These are the activations of a small neural network, seen along a few directions. Each row is one input.
Each table varies a few parts of the input and shows all the possible inputs, shuffled.
Descriptions start from the smaller parts, as in this example, which fits no table here: one of 4 places along a line, together with either a single point or one of 11 places around a ring or (one of 3 separate values, together with one of 8 places around a ring).
Shared parts are said once, and a part with two or three values counts as separate values.
In the rows, 128 means zero.

Other details of the inputs shift rows strongly along three fixed directions, in all tables alike. That doesn't count.

A family of inputs:
r1: [146 125 121 126 122 151 116 167 114 129  91]
r2: [117 167 119  93 130 125 114  71 153 147 178]
r3: [ 87 131 161 109 105 245  84 194 163  94 132]
r4: [105 216 103  79 107 238  88 151 137 124 114]
r5: [111  99 169 141 120 107 131 112 176  95 181]
r6: [106 150 112  92 151 107 125  62 149 135 174]
r7: [154 121  89 118 136 119 124 135  89 154  96]
r8: [149 135 104 132 145  78 136 109  95 152 104]
r9: [126 181 124  97 120 117 113  68 155 139 164]
r10: [117 111 164 132 112 125 129 121 191  94 177]
r11: [137 107 101 112 125 128 163  93  86 155 119]
r12: [139 135  99 111 147  92 139  87 125 150 157]
r13: [124 192 120 104 120 117 122  75 148 133 172]
r14: [127 182 118  97 114 116 116  71 151 132 171]
r15: [128  59 153 167 135 124 127 180 114 127 104]
r16: [131 136 101 137 157  80 141 105  90 142 101]
r17: [139 123  98 116 148 104 127 118 101 163 122]
r18: [134  86 155 179 121 114 135 180 108 103  89]
r19: [133  95 164 173 139  96 146 167 131 113 108]
r20: [120 187 134  82 102 242  84 178 160 118 118]
r21: [104 168 135  72 108 242  72 171 159 121 117]
r22: [129 155 104 123 131 146 110 135  88 144  83]
r23: [143  82 156 180 138  81 155 158 125 102 105]
r24: [138 156 105 123 129 146 111 141  91 156  91]
r25: [119 116  87 115 139 144 112 130  79 144 105]
r26: [110 183 123 117 142 102 132  63 142 132 164]
r27: [118 145 164 104  99 237  89 203 178 101 123]
r28: [147  65 155 173 119  82 138 156 122 117 120]
r29: [129 121 180 140 120  95 134 119 189 103 164]
r30: [137 127 106 135 130 105 179  89  76 143 103]
r31: [138 100 173 166 123  84 140 133 156 119 146]
r32: [133 135 102 117 135  90 131  84 116 151 161]
r33: [152 130  87 128 126 116 125 135  87 150  93]
r34: [134  55 143 172 136  92 150 160 126 118 129]
r35: [135 103 175 167 123  82 139 127 154 108 136]
r36: [110 137 174 142 128 121 140 120 186  78 160]
r37: [129  74 147 148 133 155 126 193 128 114 107]
r38: [128  83 147 180 129 117 143 180 113  97  87]
r39: [126 173 119  86 129 117 115  74 161 141 168]
r40: [150  87 153 172 130 116 142 190 120 115  93]
r41: [120 154 103 124 137 148 112 132  86 139  82]
r42: [ 87 164 132  76 123 249  79 172 155 120 124]
r43: [112 179 138  77 105 240  76 178 161 128 119]
r44: [125  68 148 160 125 141 123 187 115 117 111]
r45: [121  94 155 172 123 133 129 182 111  96  89]
r46: [119 131 187 139  98 138 171 105 176  91 159]
r47: [130 141  86 139 143 121 137 136  79 141  92]
r48: [113 108 167 127 127 128 131 120 190  92 176]
r49: [137 136 130 132 130 149 117 172 113 138  90]
r50: [134  91 152 177 124  99 147 161 130  99 108]
r51: [121 194 116 102 137 121 133  77 154 126 166]
r52: [135 179 115 104 133  98 134  68 152 128 163]
r53: [146  57 149 164 137  88 146 157 129 114 120]
r54: [105 130 145  99 114 156 157  75 157 116 174]
r55: [124  65 154 157 128 140 117 179 120 118  99]
r56: [126 110 180 143 115 100 127 112 184 107 169]
r57: [135 122  96 114 133 139 106 131  88 158  97]
r58: [107 194 122 101 144 119 129  75 152 129 162]
r59: [135 109  94 124 158  89 135 111  94 163 123]
r60: [135 131  84 111 129 154 115 145  95 154 107]
r61: [141 143 104 119 130  86 131  86 118 152 157]
r62: [126 116  84 109 150 146 119 133  88 143 101]
r63: [127 108 168 174 125  84 149 134 146 101 146]
r64: [131 150  93 126 148 138 131 141  86 139  90]
r65: [148 126  89 122 128 103 129 113 101 150 118]
r66: [134 148 106 138 143 101 132 111  93 152 109]
r67: [136 105  83 127 144  91 137 104  92 149 123]
r68: [137  72 170 148 108 109 177 115 146 114 149]
r69: [115 154 162 114  88 235  91 203 176  98 120]
r70: [148  69 162 151  97 153 159 172 116 122  95]
r71: [150 135  99 124 140 115 123 141  89 164  93]
r72: [126 147  99 139 143 103 136 112  86 139 114]
r73: [133 129  92 109 124 151 104 138  87 149 104]
r74: [139 163 125  99 106 114 165  50 141 142 166]
r75: [153 129 105 125 114 134 162 117  73 154  85]
r76: [115 126 104 115 151  95 127  71 116 145 150]
r77: [112 100 173 133 133 105 132 115 185 102 173]
r78: [126 113 180 146 118 102 131 117 184 113 175]
r79: [109  99 165 138 141 113 143 118 182  97 182]
r80: [141 155 101 124 130  83 140  82 123 137 141]
r81: [137 141  99 129 145 114 126 134  84 147  82]
r82: [ 97 108 175 137 131 131 126 117 183 103 180]
r83: [142 149  97 118 120 146 110 146  89 154 101]
r84: [100 107 161 136 127 132 135 122 186  94 184]
r85: [144 149  90 127 128 135 125 144  90 149  95]
r86: [142 147  98 125 123 132 114 136  83 144  91]
r87: [103 157 101  91 135 130 123  67 152 125 178]
r88: [146 132  85 119 126 138 119 144  93 157 103]
Each input here is: one of 8 places along a line, together with either a single point or (one of 2 separate values, together with one of 5 places around a ring).
The inputs of r16 and r8 match in every part but the place on the line of 8. If r64 is changed in the same way as r16 into r8, which row does it become?
Answer: r40
The inputs of r86 and r45 match in every part but the place on the line of 8. If r75 is changed in the same way as r86 into r45, which row does it become?
Answer: r30
The inputs of r13 and r83 match in every part but the place on the line of 8. If r52 is changed in the same way as r13 into r83, which row does it become?
Answer: r1
Change only the choice among 2 separate values in r16. List by row number the other rows that result.
Answer: r58
Which other rows agree with r56 in the place on the line of 8? List them by row number.
Answer: r7, r27, r28, r39, r43, r61, r65, r70, r78, r88
Change only the place on the ring of 5 in r73. List by row number the other rows that result.
Answer: r10, r21, r53, r57

A family of inputs:
r89: [124 125 144 138 124 131 125 139 141 115 128]
r90: [125 123 147 137 117 137 142 133 136 113 126]
r91: [120 123 143 136 127 132 124 139 141 114 129]
r92: [132 102 125 149 142  88 139 121 112 133 126]
r93: [123 145 118 119 134 130 124 118 124 132 126]
r94: [124 115 145 130 124 138 125 138 141 122 134]
r95: [130 149 121 120 127 129 126 118 123 136 126]
r96: [129 148 118 120 126 128 123 118 124 134 126]
r97: [124 142 116 117 136 131 122 119 124 132 130]
r98: [121 144 117 120 133 130 121 117 122 133 129]
r99: [134 149 122 119 123 130 127 117 124 138 126]
r100: [135 148 117 120 123 129 126 120 126 135 128]
r101: [126 118 141 128 124 141 125 142 145 120 135]
r102: [124 114 141 129 123 138 122 139 143 120 134]
r103: [125 116 141 129 123 139 121 141 142 119 136]
r104: [128 134 112 115 130 132 122 119 125 137 135]
r105: [126 134 116 115 129 133 120 116 123 139 134]
r106: [146 110 127 149 131  85 143 123 114 134 123]
r107: [132 150 119 119 127 128 126 120 125 134 126]
r108: [136  94 125 143 133  97 155 114 109 133 127]
r109: [128 115 144 127 120 139 126 139 144 123 133]
r110: [131 149 120 119 127 129 126 118 125 134 125]
r111: [121 125 140 136 128 134 125 142 142 114 132]
r112: [122 119 140 131 128 138 126 142 144 118 134]
r113: [118 120 144 137 124 138 140 133 135 111 128]
r114: [121 122 141 134 130 136 126 142 143 116 132]
r115: [128 115 141 127 119 139 122 141 143 121 136]
r116: [122 126 142 135 129 134 128 142 143 115 130]
r117: [134  98 123 146 141  88 139 121 114 134 127]
r118: [133 147 121 120 122 130 124 117 123 137 128]
r119: [128 135 116 113 130 133 123 116 126 138 131]
r120: [127 147 115 121 131 129 124 120 125 132 129]
r121: [127 113 142 128 119 138 123 139 143 122 135]
r122: [135  99 120 146 142  88 141 124 115 133 129]
r123: [127 148 119 120 131 129 125 117 125 133 125]
r124: [134 147 119 119 122 129 124 117 125 136 126]
r125: [129 136 116 113 131 133 123 118 125 137 133]
r126: [143 113 126 150 136  85 147 125 116 133 121]
r127: [126 127 147 138 120 131 126 139 139 118 129]
r128: [129 149 116 120 132 129 126 120 126 133 127]
r129: [129 148 118 119 131 129 124 119 124 132 127]
r130: [132 145 121 118 119 137 140 111 120 132 125]
r131: [130 134 118 112 126 134 124 117 125 142 133]
r132: [133 135 114 112 127 133 126 119 127 140 134]
r133: [127 113 143 129 119 138 124 139 141 124 136]
r134: [142  96 121 143 134  89 142 123 116 138 130]
r135: [121 118 141 130 126 138 121 141 142 116 135]
r136: [125 147 119 122 130 130 122 117 122 133 128]
r137: [148 102  91 141 125 189 102 229  40 152  16]
r138: [121 123 146 137 128 131 128 139 139 117 129]
r139: [124 144 119 120 126 137 138 111 119 129 125]
r140: [135 149 121 119 123 129 127 117 126 136 125]
r141: [144  97 125 141 135  89 143 123 115 139 128]
r142: [121 134 116 115 129 140 135 111 119 131 131]
r143: [125 110 143 128 116 145 139 132 138 119 134]
r144: [126 148 120 121 131 130 125 117 123 134 126]
r145: [136 108 125 149 142  86 143 124 113 130 123]
r146: [134 129 147 135 118 132 129 141 142 118 128]
r147: [142 111 124 151 135  85 144 125 115 132 123]
r148: [122 136 116 117 132 133 120 117 122 136 133]
r149: [123 137 117 116 133 133 123 117 123 137 132]
r150: [136 150 118 119 124 129 128 120 127 136 127]
r151: [120 121 141 134 128 135 122 141 141 114 133]
r152: [125 138 115 115 134 132 122 118 124 135 132]
r153: [120 120 145 135 129 134 126 138 140 117 131]
r154: [123 141 117 117 135 131 123 117 124 133 128]
r155: [121 118 143 130 127 138 124 139 143 118 132]
r156: [120 122 139 134 129 137 123 142 142 115 134]
r157: [119 137 116 117 130 139 136 111 119 129 129]
r158: [125 126 144 137 124 131 125 141 141 114 130]
r159: [121 124 142 135 127 133 123 141 141 113 131]
r160: [119 120 142 134 128 136 122 139 141 115 132]
The inputs of r125 and r129 match in every part but one. If r108 is changed in the same way as r125 into r129, which row does it become?
Answer: r139
The inputs of r126 and r150 match in every part but one. If r137 is changed in the same way as r126 into r150, which row does it become?
Answer: r106
Describe the family of inputs behind these rows.
Answer: one of 8 places along a line, together with either a single point or (one of 2 separate values, together with one of 4 places along a line)
Start at r140 and move only the place on the line of 8, one step at a time. The first step leads to r110. Which rows follow, in order?
Answer: r123, r93, r154, r155, r119, r109
Which other rows agree with r115 in the place on the line of 8? List them by row number.
Answer: r109, r121, r131, r132, r133, r134, r141, r143
Change only the choice among 2 separate values in r118. List by row number the other rows that result.
Answer: r99
Change only the choice among 2 separate values in r140. List by row number the other rows that result.
Answer: r124
Change only the place on the line of 4 in r135. List by row number the other rows that result.
Answer: r117, r122, r148
